Each row below holds a small network's activations on one input, seen along a few directions.
In each table, some parts of the input vary, and every possible input appears once, in random order.
Descriptions start from the smaller parts, as in this example, which fits no table here: one of 3 separate values, together with either a single point or one of 11 places around a ring or (one of 4 places along a line, together with one of 5 places around a ring).
Shared parts are said once, and a part with two or three values counts as separate values.

A family of inputs:
r1: [22, -38, -7, 38, 16, 23, 2, -22, 9, 22, 29, -4, -35, -43, 12, -17]
r2: [-3, -23, -8, 33, -37, 15, 0, -3, -5, -2, -67, -50, -53, 7, -58, 17]
r3: [19, -37, -7, 31, 19, 30, -7, -17, 9, -3, 31, -2, -54, -18, 8, -27]
r4: [-19, -33, -12, 2, 28, 13, -19, 8, -12, 17, 63, 8, -18, -1, 43, 3]
r5: [17, -7, -25, 39, -16, 20, 14, -3, -23, 32, -64, -39, -38, -22, -60, 29]
r6: [-18, -38, -14, 6, 25, 10, -20, 9, -10, 23, 60, 6, -6, -8, 44, 3]
r7: [-9, 54, 22, -32, -37, -30, 9, 8, 9, -33, -57, -12, 43, 38, -20, 6]
r8: [8, 72, 3, -27, -16, -30, 20, 8, -6, -1, -50, 0, 59, 9, -25, 20]
r9: [13, -53, 6, 40, -11, 14, -7, -22, 30, 7, 26, -15, -35, -26, 15, -11]
r10: [4, -22, -10, 39, -37, 11, 6, -5, -6, 15, -68, -50, -39, -10, -55, 30]
r11: [-13, 9, 31, -32, -14, -33, 5, 0, 30, -18, 23, 34, 63, 11, 37, -3]
r12: [7, -6, -18, 25, -12, 25, -3, 3, -25, 1, -64, -36, -66, 6, -67, 5]
r13: [-1, 25, 17, -41, 16, -28, 8, 2, 10, -13, 30, 48, 63, 7, 26, -11]
r14: [-5, 57, 19, -28, -36, -36, 11, 5, 11, -16, -55, -13, 57, 19, -21, 18]
r15: [8, 77, 8, -37, -6, -24, 15, 10, -15, -16, -46, 5, 45, 22, -29, 11]
r16: [7, -53, 8, 38, -11, 20, -9, -19, 30, -12, 27, -16, -48, -8, 11, -25]
r17: [-19, 6, 33, -35, -13, -24, 1, 2, 28, -35, 22, 33, 49, 30, 35, -14]
r18: [-1, 28, 19, -42, 20, -24, 11, 4, 4, -19, 32, 52, 50, 15, 28, -10]
r19: [-6, 26, 16, -37, 13, -30, 11, 0, 12, -5, 28, 47, 67, -5, 29, -6]
r20: [-17, -38, -14, 14, 19, 7, -12, 7, -6, 31, 59, 6, -2, -13, 51, 11]
r21: [-6, 25, 17, -45, 18, -20, 2, 3, 11, -28, 27, 49, 46, 21, 28, -15]
r22: [-26, -37, -7, 3, 26, 18, -26, 13, -9, -1, 58, 6, -28, 16, 42, -13]
r23: [28, -39, -6, 43, 13, 23, 4, -22, 11, 22, 29, -3, -34, -37, 13, -12]
r24: [15, 0, -24, 25, -10, 22, 4, -3, -28, 17, -58, -34, -53, -10, -63, 21]
r25: [12, -4, -27, 30, -16, 16, 10, -4, -23, 31, -65, -39, -38, -28, -60, 24]
r26: [-28, -51, 3, 17, -4, 3, -20, 8, 10, 14, 53, -6, -2, -3, 53, 11]
r27: [-2, 23, 16, -29, 11, -28, 16, 3, 10, -4, 30, 46, 65, 2, 33, 0]
r28: [-22, -36, -14, 9, 23, 7, -16, 6, -7, 31, 58, 5, -2, -20, 48, 7]
r29: [23, -34, -7, 29, 20, 27, -5, -21, 6, 9, 35, -1, -51, -25, 8, -20]
r30: [4, 76, 4, -34, -13, -32, 19, 8, -7, -3, -51, 0, 61, 3, -27, 14]
r31: [-10, 24, 22, -49, 15, -20, 1, 7, 13, -33, 26, 47, 39, 30, 26, -26]
r32: [3, 74, 6, -42, -9, -24, 9, 12, -7, -26, -51, 4, 41, 28, -27, 4]
r33: [24, -39, -8, 33, 17, 25, -7, -21, 7, 16, 32, -4, -38, -31, 7, -19]
r34: [16, -5, -24, 30, -11, 22, 6, -1, -27, 23, -61, -38, -41, -16, -65, 21]
r35: [8, 75, 6, -36, -10, -29, 18, 13, -12, -10, -48, 1, 58, 15, -28, 8]
r36: [-1, 72, 12, -43, -10, -22, 9, 16, -9, -30, -53, 1, 33, 37, -30, -6]
r37: [15, -38, -5, 27, 15, 28, -12, -14, 10, -8, 31, -3, -63, -9, 5, -37]
r38: [-33, -52, 4, 12, -5, 10, -25, 9, 10, -4, 53, -7, -16, 16, 50, -1]
r39: [11, -6, -23, 27, -9, 26, 0, 0, -25, 6, -63, -35, -57, -3, -64, 16]
r40: [-24, -36, -14, 0, 26, 16, -22, 12, -7, 6, 58, 7, -22, 5, 45, -4]
- The inputs of r9 and r11 match in every part but one. If r1 is changed in the same way as r9 into r11, which row does it become? => r19
- Describe the family of inputs behind these rows. => one of 5 places around a ring, together with either one of 2 separate values or one of 6 places along a line
- Which other rows does r6 become when the place on the ring of 5 takes its other values? List them by row number. => r13, r33, r34, r35
- Which other rows agree with r38 in the place on the ring of 5? List them by row number. => r4, r6, r20, r22, r26, r28, r40
- Which other rows does r9 become when the choice among 2 separate values takes its other values? List them by row number. => r16

A family of inputs:
r41: [-37, 37, 1, -52, 30, -35, 13, 51, -48, 17, 27, 36, 83, 19, 29, 43]
r42: [61, -18, -19, 59, -16, 27, 25, -47, 19, 20, -47, -15, -66, -36, -92, -8]
r43: [47, -17, -7, 27, 52, 42, -7, -32, -6, 2, 56, 21, -72, -24, 0, -53]
r44: [-39, -29, -54, 9, 46, 27, -28, 39, -63, 51, 43, -18, -41, -20, 30, 15]
r45: [-38, -43, -15, 12, 6, -15, -14, 26, -15, 63, 71, -10, 49, -32, 69, 32]
r46: [-33, -58, 43, 23, -29, -9, -13, -6, 48, -20, 55, 2, 3, 11, 83, -21]
r47: [-18, -25, -47, 39, -19, 19, 1, 12, -54, 66, -70, -53, -42, -35, -49, 73]
r48: [-7, 59, 23, -45, -49, -30, -4, 7, 27, -62, -69, -31, 22, 50, -44, -4]
r49: [-44, 16, 58, -59, -6, -33, -1, 21, 14, -62, 6, 42, 39, 49, 37, -33]
r50: [-19, -53, 14, 24, 21, 43, -31, 18, -6, -40, 32, -18, -72, 30, 40, -42]
r51: [-8, 90, -30, -33, -18, -28, 10, 24, -38, 31, -61, -24, 56, 23, -38, 77]
r52: [41, -31, 16, 21, 16, 1, 10, -47, 57, 2, 76, 31, 15, -52, 50, -23]
r53: [25, 38, 29, -40, 40, -18, 30, -12, 20, -38, 13, 77, 62, -12, 17, -45]
r54: [63, 90, -11, -23, -19, -16, 25, -38, 34, -12, -64, 18, 36, 7, -71, -19]
r55: [6, -56, -1, 39, -56, 25, -16, -14, 12, -17, -69, -57, -72, 22, -62, 6]
- Describe the family of inputs behind these rows. => one of 3 separate values, together with one of 5 places around a ring
- The inputs of r54 and r43 match in every part but the place on the ring of 5. If r48 is changed in the same way as r54 into r43, which row does it become? => r50
- Start at r44 and move only the place on the ring of 5, one step at a time. The first step leads to r45. Which rows follow, in order? => r41, r51, r47

A family of inputs:
r56: [-6, -29, 17, -3, 1, 5, -18, -2, 10, -31, 11, 9, -46, 36, -10, -30]
r57: [-24, 29, 6, -48, 3, -22, -6, 37, -9, -31, -16, 19, 43, 44, -8, 2]
r58: [25, 9, -10, 15, 21, 30, -5, -20, -7, -20, -5, -9, -57, 6, -24, -45]
r59: [9, -22, -48, 21, 10, 12, 13, -11, -25, 48, -25, -15, -23, -32, -20, 26]
r60: [22, 56, 9, -21, -3, -13, 37, -10, -13, -1, -43, 22, 31, -8, -40, 25]
r61: [-24, 34, 13, -29, -28, -25, -6, 10, 18, -24, -32, -1, 58, 37, 15, 14]
r62: [-42, -35, -10, -2, 6, 18, -21, 31, -38, 17, 16, -11, -21, 14, 7, 25]
r63: [-16, -33, -3, 23, 41, 8, 4, 13, -3, 36, 83, 22, 18, -21, 63, 13]
r64: [32, -23, 21, 34, -34, -1, 11, -18, 32, -9, -20, -22, -23, -21, -12, -29]
r65: [-2, 2, -36, 8, 26, 34, -22, 20, -43, 39, 0, -27, -40, -12, -9, 18]
r66: [-4, -26, 22, 9, -28, -1, -7, -13, 44, -33, -3, -14, -39, 20, 12, -15]
r67: [32, -36, 16, 3, 19, 11, -5, -31, 33, -20, 80, 44, -2, -9, 48, -37]
r68: [35, -13, 1, 30, 5, 18, 15, -26, 12, -13, -34, 5, -37, -32, -36, -27]
r69: [-43, -30, -14, 19, -29, 1, -21, 7, -10, 14, 5, -27, -13, 4, 28, 37]
r70: [-15, 32, 20, -52, 25, -32, 4, 6, 17, 3, 48, 47, 71, -20, 44, -25]
r71: [-5, -28, -21, 36, -26, -5, -2, -1, -2, 42, -6, -39, 2, -32, -14, 31]
r72: [11, 72, -10, -31, 21, -12, 11, 20, -22, -20, -20, 8, 15, 18, -29, 4]
r73: [15, 41, 26, -9, -31, -28, 18, -10, 6, 4, -38, -9, 60, 6, -15, 14]
- Describe the family of inputs behind these rows. => one of 3 separate values, together with either a single point or one of 5 places around a ring
- The inputs of r62 and r56 match in every part but the choice among 3 separate values. If r71 is changed in the same way as r62 into r56, which row does it become? => r64
- Which other rows does r72 become when the choice among 3 separate values takes its other values? List them by row number. => r58, r65
- Which other rows agree with r61 in the choice among 3 separate values? List them by row number. => r57, r60, r70, r72, r73
